These are the activations of a small neural network, seen along a few directions. Each row is one input.
In each table, some parts of the input vary, and every possible input appears once, in random order.
Descriptions start from the smaller parts, as in this example, which fits no table here: one of 4 places along a line, together with either a single point or one of 9 places along a line or (one of 2 separate values, together with one of 5 places around a ring).
Shared parts are said once, and a part with two or three values counts as separate values.
In the rows, zero is written as 128.

A family of inputs:
r1: [184 187 180 132 124 116 120 157 154  88 136 139  73 112 136 127 146]
r2: [167  89 179  80 146 126 154 141  56 135 165 112 139 140 125 186  50]
r3: [ 89 118  84 144 143 170 109 131 148 185  96 113 120 139 176  84 167]
r4: [165  56 106  69 150 137 189 136  49 164 144 118 176 137  97 135 132]
r5: [182 160 115 133 133 143 144 144 135 121 111 136 115 103  95  82 215]
r6: [107 175 162 138 106 101  74 136 228  89  89 200 111 142 132 110 118]
r7: [107 154 105 151 122 137  87 119 207 120  54 191 141 133  83  85 180]
r8: [ 98  87  55 184 149  60 181 148  59 168 149 131 151 150  31 147 114]
r9: [170  86  80  73 147 177 173 137  85 112 138  98 167 116 132 129 151]
r10: [173 120 152  89 148 170 135 141  92  82 155  91 129 124 156 185  72]
r11: [126 110 138 141 115  87 141 119 120 144 175 140 125 121 117 161  39]
r12: [162 171 116 130 124 120 116 133 184 105  69 171 142  99  70  91 211]
r13: [163 190 179 123 110  84  97 154 203  76 102 180 107 106 121 123 149]
r14: [ 71 120 171 115  94  99  37  49  57 119 213  95 117 149 140 146  97]
r15: [153 152 162 133 127 137 123 155 146 118 130  89  64 129 187 119 118]
r16: [ 58 133  90 157 114 155  86 114 180 167  69 166 128 135 136  87 159]
r17: [ 91 126 124 181 144  46 155 159  80 141 181 124 119 160  60 191  38]
r18: [160 131 185 120 132 171 191 126 128  76 131  82 170 114 193 190  94]
r19: [ 56  87 119 110 119 118  65  43  49 150 187 102 139 125 108 108 166]
r20: [ 65 160 141 147  93 121  72 123 196 128  95 170  97 147 180 111  89]
r21: [145 120 105 134 140 163 144 147 131 157 113  89 107 119 148  78 190]
r22: [ 99 151 138 138 128 138  93 135 162 144 117 114  82 149 215 115  93]
r23: [129  85  71 146 130 115 161 106 104 172 138 137 149 116  75 142 115]
r24: [151 103 114 104 134 183 226 119 120 109 114  86 205 107 161 140 169]
Q: Changing only one part turns r3 into r22. The same change can be made to r12. Which row results?
A: r13
Q: What do these inputs look like to the network?
A: one of 2 separate values, together with either a single point or one of 5 places along a line or one of 6 places around a ring

A family of inputs:
r25: [ 72 100  91 171 136 107 135 112  79 161 167  95 129 146 112 147  95]
r26: [188 107 151  97 147 140 184 141  53 120 182  67 129 115 140 154 128]
r27: [106 184 175 145 104 151  60 124 213 118  80 158  80 134 184  93 140]
r28: [128 171 117 157 123 139 135 127 206 103  55 160 161 105 102  92 224]
r29: [135 165  97 150 116 127 124 149 197 120  72 178 116 122 100  68 200]
r30: [ 95  70 104 125 128 118 154 101  89 168 152 123 168 142 113 146  85]
r31: [141  81 103  94 148 166 181 134  77 132 135 106 175 131 140 173  86]
r32: [149 159 100 141 126 133  83 144 202 149  75 177  86 111 110  70 175]
r33: [147 153 176 145 122  60 135 152 133  90 157 159 116 135  88 190  40]
r34: [108 173 138 137 125 122  71 166 212 134  70 167  78 147 169  80 145]
r35: [ 97 109 116 142 133  98 108 105  50 143 185  94 117 141  94 140 123]
r36: [120  76 129  95 126 108 125  92  61 152 171 123 155 133  94 138 114]
r37: [165  99 123 122 146 146 217 150  73 140 157  70 143 115 161 169  99]
r38: [164  86 132  70 148 160 150 126  58 112 156 101 159 128 117 159 115]
r39: [104 187 167 130  91 145  58  96 218  76 105 144 107 113 197 102 152]
Q: What do these inputs look like to the network?
A: either a single point or one of 6 places along a line or (one of 2 separate values, together with one of 4 places along a line)
Q: A walk changes only the place on the line of 6. It starts at r28 and steps to r29. List the rest of the walk in order.
A: r32, r34, r27, r39
Q: Change only the choice among 2 separate values in r37. List by row number the other rows that result.
A: r26
Q: Change only the place on the line of 4 in r25. List by row number the other rows that result.
A: r30, r31, r37

A family of inputs:
r40: [133 107 185  85 127 126 108 107  72 127 186  92 127 132 177 160  88]
r41: [204  94 110  84 143 159 199 128  89 103 133  88 178  96 122 140 165]
r42: [129 148 112 139 136  99  97 147 136 139 112 156 102 131  81  96 177]
r43: [125 163 162 108 109 165 104 108 186  95  99 143 123 117 182  86 195]
r44: [159  71  83 120 146 150 222 140  93 163 134 105 178 100 100 128 153]
r45: [157 148 110 157 132 114 130 153 169 155 112 146  89 111 121  94 142]
r46: [ 81  87 120 112 122 111  90  93  46 155 188 107 124 151 114 130  88]
r47: [162  98  87  94 161 176 215 158  82 133 113  99 182 129 122 148 156]
r48: [151  77  81 120 154 148 183 113  58 150 130 111 185 126  57 127 179]
r49: [102 131 119 131 119  84  90 121 144 128 124 183 135 142  74 132 111]
r50: [120 134 146 124 131 119 123 157 164 107  97 164 130 150 130 148  86]
r51: [100  86 130 125 114 117 130 103  76 173 176 103 110 140 157 146  71]
r52: [112 143 137 159 142 122 129 142 129 101 139 103 116 139 139 166  77]
r53: [102 138 135 175 116  86 147 124 124 131 155 125 117 132 129 156  87]
r54: [157 154 123 138 142 145 123 178 161 119  93 135  94 133 137 108 143]
r55: [109 142  98 156 113 154  99 103 206 156  88 133 118 106 161  70 166]
r56: [ 75 145 101 139 115 142  69  96 165 136  80 152 128 120 124  78 203]
r57: [ 87 137 123 161 121  77 108 114 102 116 168 126 126 146  85 148 109]
r58: [175 170 173 106 120 122 130 156 155  98 113 139  95 123 134 110 165]
r59: [143 158 179 142 120 112 122 121 123  87 162 106 118 113 136 169  94]
r60: [120 136 132 145 115  92 129 131 164 144 113 178 131 129 116 132  82]
r61: [110 154 109 140 120 189  94 129 191 121  71 132 125 130 182  88 172]
r62: [159 153 174 110 109 123 112 126 163  93 124 163 123 115 122 148  93]
r63: [100  98 144 100 145 140 118 126  75 144 159  86 120 160 173 161  69]
Q: What do these inputs look like to the network?
A: one of 4 places along a line, together with either a single point or one of 5 places along a line
Q: Change only the place on the line of 4 in r41. List by row number the other rows that result.
A: r44, r47, r48

A family of inputs:
r64: [118 164 167 123 104 133  73 120 166 105 124 146  87 134 165 107 127]
r65: [104  71  96 127 150 124 151 120  28 173 183  75 136 148 116 151  97]
r66: [136 153 126 122 123 160 110 119 166 115  93 130 128 110 147  89 199]
r67: [184 102 137 114 149 128 195 149  62 123 177  81 134 118 122 176  89]
r68: [128  84 121 107 139 131 153 108  57 122 173 101 167 133 107 180  80]
r69: [131 147 109 144 130 128 117 146 181 140  77 168 121 125 107  99 157]
r70: [135 145 123 122 131 163 110 137 183 133  77 140 122 119 160  96 165]
r71: [114 168 150 144 111  88  72 129 171 115 122 167  92 131 116 114 125]
r72: [157  91 144  98 146 124 184 137  59 121 164  99 164 133 115 177  91]
r73: [131 153 109 140 123 114 114 130 169 118  98 156 129 115  96  91 191]
r74: [114  67 114 113 131 118 160  94  46 161 182  97 163 130 110 158  94]
r75: [109 158 140 142 111 143 113 133 188 112 100 141 110 134 177 109 126]
r76: [104 163 128 168 117 109 114 142 188 125  94 164 112 133 125 117 125]
Q: What do these inputs look like to the network?
A: either one of 5 places along a line or (one of 2 separate values, together with one of 4 places along a line)
Q: List by row number the other inputs of the same sort as r69.
A: r64, r66, r70, r71, r73, r75, r76
